A small network was shown many inputs. Here are its activations along a few directions, one row for each input.
In each table, some parts of the input vary, and every possible input appears once, in random order.
Descriptions start from the smaller parts, as in this example, which fits no table here: line(4) and (point or ring(11) or (values(2) and ring(8))).
Shared parts are said once, and a part with two or three values counts as separate values.

Other details of the inputs vary at random and push rows far along two fixed directions, the same in every table; ignore that.

A family of inputs:
x1: [-49  40 -42  25   0   7  33  64 -17 -52   5]
x2: [  2 -16 -40 -37 -15  26 -31 -84 -55  18 -16]
x3: [ 21 -20  63  -2 -10 -23   8  35  44  41  15]
x4: [-22   3 -31 -34 -28  23 -53 -75 -43  27 -20]
x5: [-45 -23 -34 -24   4 -11 -51 -78 -56  22 -29]
x6: [-11  53 -39  17  15  43  42  49  -6 -58  -7]
x7: [  2  58 -30   0  11  35  42  43 -12 -76  -5]
x8: [ -9 -25 -43 -34 -20  22 -26 -80 -55  23 -23]
x9: [-11 -14 -21 -33 -13  25 -52 -79 -57  12 -37]
x10: [106  -3  47  31 -25 -41 -62  -1  78 -38  18]
x11: [ 24 -18  45  -4   5  -8  15   5  44  44  -4]
x12: [  3 -33  53  18  14 -30  -5  10  28  38   3]
x13: [ 17 -42  47   4   6 -33  20  22  44  36  36]
x14: [ 39   6  57   3   0 -14  -8   6  29  37  15]
x15: [ 31 -37  47  16   6 -23  24  19  40  44  25]
x16: [-35 -20 -56 -11   4  -3 -37 -86 -46  38  -4]
x17: [-39  39 -49  11  29  -1  49  53 -13 -58  -3]
x18: [-27  21 -49  21   0  29  45  56 -15 -61  17]
x19: [-16   8 -33 -20 -20  22 -49 -78 -48  37 -27]
x20: [ 20 -26  46 -14   3 -27  23   3  37  36  -5]
x21: [  54   74  -58   48  -31   -1  -29   35   19 -119    8]
x22: [-31 -23 -51 -11  -8   8 -31 -87 -47  37 -12]
x23: [-55  -6 -45 -24 -10 -13 -50 -73 -42  36 -11]
x24: [  5 -14  49  20  20 -57   7  29  39  53  23]
x25: [ 45 -30  56  -6   2  -7  13  23  44  27  37]
x26: [ 17 -23  47 -18  -3  -7  12   8  48  35   3]
x27: [119  -7  31  27 -29 -40 -45  -8  79 -31  35]
x28: [ -2  -6 -36 -36 -19  36 -46 -90 -41  10   2]
x29: [-46  36 -45  13  12  18  46  53  -1 -59   0]
x30: [-24  21 -50  22  12   9  53  54 -29 -61   9]
x31: [ 50 -17  80  -5  10 -16  -2  21  31  11  12]
x32: [-29  24 -29  24   8  19  35  62 -29 -69 -15]
x33: [ 15 -39  69   7  14 -44   9  27  30  29   5]
x34: [  8 -21  46   1   0 -49  10  15  20  43   4]
x35: [ 45 -24  41   3   7  -2   8   4  28  37  24]
x36: [-21 -23 -23 -30 -18  21 -46 -75 -56  18 -43]
x37: [ 35 -15  61 -16   5  -8  14  20  59  28  16]
x38: [  57   21  -57   -9  -46   -1  -95 -110   10  -40  -23]
x39: [ 21 -14  49   8  -5 -19   3  17  28  51   2]
x40: [-33  -8 -42 -23 -12  18 -29 -89 -31  37 -37]
x41: [-31 -26 -53 -27   1 -11 -31 -84 -54  29  -8]
x42: [ 59 -15  60   6  11  -7  12  13  41  28  36]
x43: [  5 -22  47   0 -12 -29   2  17  33  43  12]
x44: [-34  36 -43  12  16   9  55  52 -13 -60 -12]
x45: [-14  41 -26  30  15  43  21  59 -22 -66  -7]
x46: [ 36 -42  51   1   3 -32  30  21  32  35  21]
x47: [-36 -20 -30  -9 -12  18 -50 -81 -47  28 -37]
x48: [-39  42 -47  28  20  17  49  51  -6 -51  -8]
x49: [ -3  63 -33  15  15  44  36  42  -4 -66  -1]
x50: [ 11 -40  41   3  18 -44  14  22  44  38  45]
x51: [-47  32 -40  41  32   6  22  61 -21 -57   2]
x52: [  3 -19  40  -1  13 -59   4  15  20  45  12]
x53: [-31  26 -27  19   2  39  23  65 -17 -70  -6]
x54: [-20  35 -24  16   6  44  17  61 -17 -75   1]
x55: [ -5  48 -35   1  11  35  47  51 -14 -67 -11]
x56: [-15  13 -26 -35 -27  24 -58 -82 -41  19 -13]
x57: [ 34 -40  53  -4  -3 -11  19  26  44  33  30]
x58: [ 23 -22  60   3  -4 -43  19  31  32  42   6]
x59: [  5 -39  57   1  -2 -18  -7  13  33  28   7]
x60: [  4 -16  43  16   4 -41   5  13  28  52   8]
x61: [ -3 -39  55   4   6 -30  -8  13  33  30  11]
x62: [-16  39 -38   4   6  30  53  55 -14 -62 -18]
x63: [-37  36 -42  12   4  29  47  54   0 -60  -4]
x64: [  9  -6 -34 -38 -15  27 -36 -91 -54  10  -9]
x65: [ 41 -34  51  11   5 -12  22  24  40  42  23]
x66: [ -9   2 -19 -19  -9  34 -62 -87 -47  13 -26]
x67: [-56 -23 -35 -22   0  -2 -59 -76 -43  22 -17]
x68: [ 44   0  61 -12  -4 -23  -2   7  21  28  12]
x69: [-10  58 -31   1   7  44  33  44   1 -75   6]
x70: [-20  43 -35  15  -4  19  41  66 -30 -55 -13]
x71: [-45  -5 -50 -21   9  -3 -35 -88 -32  39 -25]
x72: [-13  45 -19  15   7  44  12  54 -16 -83   7]
x73: [ 18 -17  57  18   0 -35  14  30  40  51  10]
x74: [ -5 -24  37 -11  19 -39   7   4  49  40  18]
x75: [ -9  52 -32  12   0  23  35  62 -30 -60  -6]
x76: [-27 -17 -26 -15 -14  29 -52 -77 -48  27 -39]
Each input here is: values(4) and (point or (values(3) and line(6))).
- Changing only the values(4) part turns x23 into x74. The same change can be made to x19. Which row results? => x6
- Changing only the values(4) part turns x4 into x25. The same change can be made to x60. Which row results? => x22
- Change only the values(4) part in x3. List by row number the other rows that result. => x26, x53, x57
- Start at x72 and move only the line(6) part, one step at a time. The first step leads to x54. Which rows follow, in order? => x53, x59, x61, x67
- Change only the line(6) part in x33. List by row number the other rows that result. => x5, x9, x31, x32, x36

A family of inputs:
x77: [ -6 -11  35  38  23 -33  27  81  33 -12  27]
x78: [ 28 -53  86 -12   1 -29 -22 -17  24  79   6]
x79: [-28  -3 -52   5   6  -3  10 -17 -16  -8  11]
x80: [-18  15 -58 -27  -5  58   8 -37 -45 -23 -11]
x81: [ 20  -2  63  14  15  13  39  81  29 -18  14]
x82: [ -16  -35  -40  -37  -16    0  -36 -107  -40   52  -15]
x83: [ 61   0  52  10 -11 -32 -23   6  62   7   8]
x84: [ 28 -32  78 -20  -1 -37 -11 -23  41  86  -2]
x85: [ 29  40 -48  21  -7  18   8  21   1 -77  15]
x86: [ -6  14 -32  -1   4  23  31  12 -20 -16   8]
x87: [-44  27 -47  25   8  22  22  51 -44 -63  -9]
x88: [-32   9 -26 -11  -4  -5 -10 -29 -22  10 -25]
x89: [ -5  -2  34  18  16 -45  21  46  48  17  14]
x90: [ -23   -6  -15  -51  -20   30  -50 -106  -38   47  -43]
x91: [ 12  39 -30  29 -11  19 -13  36 -12 -81   2]
- Changing only one part turns x84 into x78. The same change can be made to x90. Which row results? => x81
- What is each input in this table made of? => values(3) and (point or line(4))
- Change only the line(4) part in x82. List by row number the other rows that result. => x79, x80, x86

A family of inputs:
x92: [ 40  16   6  21   4   8  39  63  24 -53  19]
x93: [-24  16   0  31  21 -16  48  82  26 -23   9]
x94: [  6 -55  61   1   8 -47  -5 -10  40  70  15]
x95: [-26 -22 -32 -38 -11  14 -25 -92 -30  52 -22]
x96: [  8  -1 -47 -21 -26  30 -48 -85 -40   6 -10]
x97: [-34  11 -39  23  15  17  40  50 -18 -42  10]
x98: [ 47 -32  61  -2  -8 -52 -28 -13  50  45   1]
x99: [14  3 37 -4  6  4 37 48 27  1 10]
x100: [ 18 -46  42 -12   7 -16  14  -9  31  56  18]
x101: [ 12 -21  60 -19  -2 -22  -2  -7  32  52  -3]
x102: [-23  40 -67  11 -16  16 -30 -19 -36 -41 -19]
x103: [  2  -4  32   4  19 -34  41  35  33  30  16]
x104: [  9  22 -32  25  -1  14  15  41 -13 -68   5]
x105: [ -6  18 -44 -19 -25  15 -49 -83 -29  10 -23]
x106: [-12 -23  -5 -38 -14  34 -46 -85 -49  41 -29]
x107: [ 3 -1 54 23 13 -8 15 64 17 -7  5]
x108: [ 19  18   8  38   4 -15  23  71  22 -57  13]
x109: [  0  25 -33  23   7  18  11  39  -4 -69  15]
x110: [ 16  40 -35  10  -4  24  28  32  -3 -63  -3]
x111: [ 10  29 -35  12   5  31  20  32  -1 -65  15]
x112: [ 10 -51  58  -2  12 -55   0  -9  30  72  21]
x113: [-14  39 -62  -4 -15  23 -13 -31 -34 -45 -28]
x114: [ 20 -57  56  -7  14 -45   6  -9  26  71  27]
x115: [ -3  41 -66  -5 -18  40 -13 -32 -36 -39 -11]
x116: [-38 -16 -30 -32 -10   3 -30 -91 -26  54 -28]
x117: [-13  12  22  27  12  -5  35  84  12 -38  14]
x118: [-20  32   7  28  14  -2  44 100  15 -49   4]
x119: [ 29 -54  56 -18  11 -34  13 -17  30  75  26]
x120: [-22  14 -50   4  -8  12 -37 -37 -29 -35  -9]
x121: [-35  13 -56 -18 -10  48  -1 -23 -57 -28 -16]
x122: [  7 -14  39  11  10  -6  27  58  18  -7  19]
x123: [ 30 -48  87  -8   5 -18 -18  -4  24  61   6]
x124: [ 58 -28  63 -20  -1 -25 -15 -26  61  47  18]
x125: [ 19 -30  41 -18  11 -28  21 -10  28  62  16]
x126: [  8  29 -33  30  -3  18  10  42 -12 -61  16]
x127: [-55  13 -62  -5   4  -2  -6 -28 -47   2 -19]
x128: [-26  20 -31 -22  -7  48 -13 -36 -50  -7 -33]
x129: [-16  16  10 -10   0  18  -6  -7 -15   7 -26]
x130: [ 20  12  23  20  10 -25   4  47  46 -22  14]
x131: [ -4   1 -26 -30 -16   5 -53 -93 -12  20 -21]
x132: [-31 -12  -5 -26 -13   9 -61 -75 -42  44 -43]
x133: [ -3  35 -31  37  -4   7   4  44  -8 -62  10]
- What is each input in this table made of? => ring(6) and (values(3) or line(4))
- Changing only the ring(6) part turns x129 into x132. The same change can be made to x105. Which row results? => x102
- Changing only the ring(6) part turns x103 into x125. The same change can be made to x116. Which row results? => x95
- Which other rows agree with x114 in the ring(6) part? List them by row number. => x97, x104, x109, x122, x123, x126
- Change only the line(4) part in x94. List by row number the other rows that result. => x107, x112, x117
- Change only the values(3) part in x115. List by row number the other rows that result. => x110, x124
